Each row below holds a small network's activations on one record, seen along a few directions.
Each row is followed by the record's values for the fields DIFOR, GAGU, FAKA, FOL.
A field that a record lacks is left out.
The largest differences between rows may come from other fields.
(in the rows, 500 means zero)
Random noise pushes rows far along 14 fixed directions. That doesn't count. These rows show it; they differ only by the noise:
[466 458 377 464 428 563 590 461 721 316 664 208 354 502 496 453 549 549
 421 479 499 427 652 406 379 564 406 349 647 486 397 356 614 659 450]
[424 718 513 605 288 329 607 457 845 250 617 374 312 635 688 475 444 519
 482 407 649 388 480 206 392 604 473 361 588 469 585 334 496 446 449]
[356 573 524 646 809 391 444 490 465 403 331 496 324 534 544 539 339 325
 465 626 750 365 547 446 416 532 498 534 546 547 591 536 403 277 532]
[655 592 434 612 460 464 502 406 726 438 544 425 469 651 426 695 526 574
 584 663 717 430 502 354 353 694 621 371 607 421 535 473 352 563 391]
[475 581 355 445 643 504 532 659 515 540 555 409 519 478 219 431 597 500
 352 620 692 772 446 219 304 406 443 620 314 713 480 453 280 442 446]
[514 587 348 481 481 602 559 444 725 511 659 260 600 524 267 529 433 546
 279 623 621 598 415 304 210 378 630 426 689 586 428 514 310 620 317]
[489 594 444 517 709 277 504 577 505 500 565 477 543 470 316 441 547 439
 329 446 466 559 272 343 445 240 380 537 407 657 612 447 421 427 367]
[406 588 536 724 366 549 599 424 555 346 584 501 510 645 550 460 641 504
 425 593 716 392 444  83 618 737 341 507 291 453 487 370 489 468 528]
[585 592 489 373 269 242 565 705 713 418 630 306 472 462 406 342 636 490
 586 639 279 370 241 591 432 381 474 359 686 449 686 289 357 330 510]
[512 290 637 421 418 507 447 636 425 550 662 412 468 264 329 277 557 593
 524 346 201 665 381 735 622 268 370 527 489 510 572 479 454 402 408]
[507 381 517 386 898 531 387 547 350 586 230 619 429 385 538 493 488 388
 499 552 564 670 830 676 252 483 564 576 397 596 423 638 411 424 513]
[368 479 398 418 919 583 490 533 337 317 291 446 605 444 586 272 642 236
 269 775 418 133 835 680 279 546 383 468 497 428 377 504 502 417 691]
[636 594 267 500 781 317 370 584 348 376 551 568 645 527 404 386 808 402
 427 518 126 202 345 771 580 344 354 382 537 486 653 481 612 567 546]
[714 508 616 326 611 234 219 512 393 702 263 613 357 610 508 439 484 480
 702 336 338 674 464 822 401 347 555 414 545 545 799 541 627 457 447]
[492 430 467 346 511 579 455 427 492 594 350 391 298 600 612 478 409 449
 488 488 611 664 787 401 371 593 481 286 527 647 414 442 829 739 475]
[279 578 482 674 156 733 585 691 403 393 763 445 543 424 463 258 464 497
 396 677 554 478 315 261 837 581 388 356 440 597 483 438 471 438 571]

[587 262 721 463 288 635 558 337 438 750 365 590 578 492 589 611 546 485
 625 630 436 557 519 530 579 616 622 521 464 390 358 532 586 588 497] : <GAGU:rim FAKA:bozud FOL:viga>
[494 481 644 643 667 283 432 629 304 547 317 760 258 518 570 641 455 465
 788 465 681 606 475 476 717 614 477 681 244 546 692 558 466 221 549] : <GAGU:viv FAKA:bozud FOL:ner>
[483 562 432 496 533 428 550 846 451 220 534 717 515 206 793 393 477 492
 677 466 221 218 861 869 606 619 543 219 507 384 454 570 480 445 626] : <GAGU:fen FAKA:bozud FOL:viga>
[539 493 387 570 864 311 518 560 466 488 535 509 529 426 348 694 446 398
 407 547 554 416 400 465 508 343 491 521 517 568 520 518 394 470 372] : <GAGU:viv FAKA:gid FOL:tiku>
[392 538 334 566 560 574 596 507 495 482 515 482 739 354 422 586 522 374
 434 850 356 282 281 668 508 346 668 574 784 457 386 600 290 449 626] : <GAGU:fen FAKA:gid FOL:viga>
[530 575 431 404 314 345 591 732 515 519 412 769 400 398 787 572 660 414
 753 605 420 621 480 485 608 640 598 463 392 637 452 418 518 448 710] : <DIFOR:kevig FOL:viga>
[670 407 844 266 354 413 552 536 628 582 350 371 600 438 571 341 397 463
 522 712 405 325 616 729 216 550 639 345 664 217 539 404 255 259 463] : <DIFOR:kevig FOL:bezi>
[353 253 495 544 692 643 506 462 436 436 579 350 468 299 407 416 475 437
 410 521 443 397 542 631 604 416 346 521 571 571 366 475 534 495 461] : <DIFOR:kevig FOL:tiku>
[463 593 314 237 387 633 664 747 665 430 607 324 545 381 441 311 632 498
 323 678 502 687 553 439 122 453 617 601 553 606 339 432 199 409 606] : <DIFOR:kevig FOL:tiku>
[384 556 475 458 361 694 438 595 405 415 649 374 627 430 449 182 427 571
 384 451 359 441 554 633 522 438 479 438 531 463 503 560 455 456 530] : <DIFOR:nuki FOL:viga>
[552 210 728 573 395 656 579 416 592 249 616 329 548 383 638 382 593 642
 567 451 346  71 926 697 576 816 336 325 475  90 347 432 525 493 428] : <DIFOR:nuki FOL:bezi>
[411 435 543 435 496 447 515 499 459 638 381 412 422 488 438 557 334 442
 466 535 526 607 379 449 468 349 578 616 622 537 546 507 510 405 518] : <GAGU:viv FAKA:gid FOL:viga>
[315 588 459 543 437 398 620 439 492 443 551 677 720 438 700 386 724 353
 352 462 212 356 223 421 655 324 373 561 413 562 450 454 603 490 596] : <DIFOR:nuki FOL:ner>
[303 442 396 394 762 544 336 611 330 521 416 481 176 273 610 530 171 408
 549 352 466 665 673 913 532 312 572 494 781 673 453 678 647 538 586] : <DIFOR:nuki FOL:tiku>
[634 387 305 488 419 788 440 451 207 719 531 695 653 533 516 624 693 482
 511 601 279 619 414 657 784 524 597 368 546 617 371 608 812 878 573] : <GAGU:viv FAKA:bozud FOL:tiku>
[554 578 643 355 351 342 552 669 536 489 330 432 347 639 593 444 409 512
 625 521 605 481 651 391 376 636 531 444 465 410 643 396 523 313 578] : <GAGU:viv FAKA:bozud FOL:bezi>
[739 589 474 376 894 465 295 466 310 596 266 617 650 604 477 483 375 392
 425 675 534 337 767 733 290 575 589 196 524 468 557 618 545 633 420] : <DIFOR:kevig FOL:ner>
[605 495 526 640 530 559 608 417 541 503 571 702 678 448 551 651 685 512
 411 597 527 490 400 365 508 596 596 668 376 403 370 533 242 461 493] : <DIFOR:kevig FOL:viga>
[509 525 649 691 439 472 424 255 600 589 369 508 253 749 547 650 305 605
 578 279 851 708 419 271 401 541 632 682 501 535 651 556 466 391 373] : <GAGU:fen FAKA:bozud FOL:bezi>
[617 610 295 425 720 454 324 418 444 467 369 529 424 665 617 600 377 438
 454 378 498 457 702 639 359 488 595 251 681 573 576 587 794 750 464] : <GAGU:viv FAKA:gid FOL:tiku>
[387 603 494 536 258 558 538 406 510 589 443 466 473 629 544 530 456 440
 521 634 613 518 361 339 586 552 549 487 575 537 487 474 622 571 638] : <GAGU:rim FAKA:bozud FOL:viga>
[624 563 483 420 547 523 348 630 343 484 547 556 627 539 338 246 618 602
 502 407 465 584 594 555 520 554 331 390 223 544 592 481 521 546 455] : <DIFOR:kevig FOL:tiku>
[440 373 236 346 479 650 609 677 484 527 584 520 331 291 556 553 754 480
 539 496 428 850 554 484 540 490 500 673 440 767 227 454 578 627 671] : <DIFOR:kevig FOL:bezi>
[534 613 375 425 635 235 367 606 595 355 708 289 284 617 249 261 662 624
 465 112 478 648 376 464 436 270 173 578 335 652 772 293 583 456 436] : <GAGU:rim FAKA:bozud FOL:tiku>
[693 271 689 673 342 562 641  43 609 685 624 348 695 658 377 793 498 567
 326 557 514 337 184 172 666 555 473 379 602 345 396 395 699 817 188] : <DIFOR:kevig FOL:bezi>
[437 431 536 753 466 638 477 442 384 424 776 404 600 505 181 474 418 672
 377 442 576 405 363 361 773 500 322 540 418 384 527 549 494 549 361] : <GAGU:rim FAKA:gid FOL:ner>
[546 352 620 293 337 509 618 400 528 681 224 538 408 641 702 600 642 452
 592 613 611 657 637 267 410 688 517 575 345 501 368 337 679 571 610] : <GAGU:rim FAKA:gid FOL:tiku>
[566 455 318 430 681 628 385 404 536 527 533 178 323 568 224 608 279 625
 451 425 654 612 713 505 382 479 495 379 675 561 459 564 721 773 353] : <GAGU:rim FAKA:gid FOL:viga>
[603 643 457 669 354 288 504 635 387 551 520 744 623 590 500 666 587 447
 683 631 324 306  76 570 797 463 646 452 610 481 707 539 457 357 570] : <GAGU:viv FAKA:bozud FOL:bezi>
[530 182 751 409 514 737 542 429 375 687 344 570 674 384 492 421 495 575
 423 521 459 685 747 570 344 528 591 641 311 413 347 638 316 409 406] : <GAGU:fen FAKA:gid FOL:ner>
[581 551 613 277 444 300 616 640 668 521 595 581 694 249 582 375 485 538
 414 309 239 660 521 553 283 232 499 358 422 549 429 472 336 500 309] : <DIFOR:nuki FOL:tiku>

Which values does each new row have?
[236 425 367 849 625 594 597 628 353 454 672 519 338 312 395 687 322 460
 455 563 723 576 339 247 911 493 437 615 448 734 411 550 503 463 490] : <GAGU:fen FAKA:gid FOL:viga>
[490 489 510 348 444 677 625 529 604 534 547 384 603 424 460 432 515 597
 322 490 618 710 777 328 225 527 514 579 393 475 295 495 397 563 457] : <DIFOR:nuki FOL:bezi>
[520 422 609 320 452 656 472 536 371 722 369 629 579 422 628 373 389 438
 415 532 495 752 629 548 411 470 635 406 445 647 387 572 505 538 472] : <DIFOR:kevig FOL:tiku>
[581 350 650 308 394 632 537 490 485 671 495 183 450 442 307 497 212 555
 496 698 669 553 779 397 495 674 399 128 539 446 353 376 727 773 352] : <DIFOR:kevig FOL:viga>
[529 419 473 345 680 304 440 557 469 700 446 276 396 459 170 532 362 433
 502 505 424 595 271 646 399 147 484 539 690 636 627 467 559 445 386] : <GAGU:rim FAKA:bozud FOL:bezi>
[426 349 670 638 548 521 459 522 223 625 376 735 410 455 631 604 390 430
 598 438 544 628 416 502 785 511 538 642 354 581 541 633 576 385 519] : <GAGU:viv FAKA:bozud FOL:tiku>
[482 559 391 593 497 647 410 517 396 550 518 485 335 565 514 593 233 454
 510 605 724 557 483 467 638 615 610 281 660 692 508 579 642 622 475] : <DIFOR:kevig FOL:tiku>
[518 386 699 654 518 420 674 491 493 447 506 813 550 264 910 671 319 489
 451 289 401 373 784 431 660 616 528 261 342 458 335 575 588 573 327] : <DIFOR:nuki FOL:viga>
[316 808 279 687 573 674 288 448 320 391 767 517 596 555 373 312 378 480
 214 301 417 480 157 608 727 228 446 506 693 630 622 685 623 628 525] : <DIFOR:kevig FOL:tiku>
[498 765 292 644 410 334 609 567 641 296 651 672 666 466 650 634 705 427
 516 589 288 205 258 530 623 490 622 449 622 427 525 488 404 469 594] : <GAGU:viv FAKA:bozud FOL:viga>
[588 360 752 502 476 362 477 348 616 583 450 456 453 521 457 567 481 604
 637 363 486 511 403 609 451 464 490 640 536 298 623 470 409 387 382] : <DIFOR:nuki FOL:tiku>
[518 346 560 587 615 419 580 378 617 524 458 591 488 315 622 819 454 454
 536 484 432 459 424 592 520 388 694 600 677 475 387 611 407 454 414] : <GAGU:rim FAKA:gid FOL:bezi>
[469 445 212 428 748 410 544 543 410 431 570 497 416 462 520 503 731 405
 392 404 292 481 453 533 551 322 363 596 460 690 429 446 768 657 587] : <GAGU:rim FAKA:bozud FOL:ner>
[489 506 439 494 825 426 486 533 424 457 531 712 585 250 644 529 358 397
 340 364 316 453 600 690 505 307 549 349 548 621 396 648 514 594 374] : <DIFOR:kevig FOL:ner>
[356 547 368 719 578 455 514 356 695 227 689 425 357 491 620 557 496 489
 437 312 450 334 425 557 568 431 470 566 714 473 512 514 540 508 476] : <GAGU:viv FAKA:gid FOL:ner>
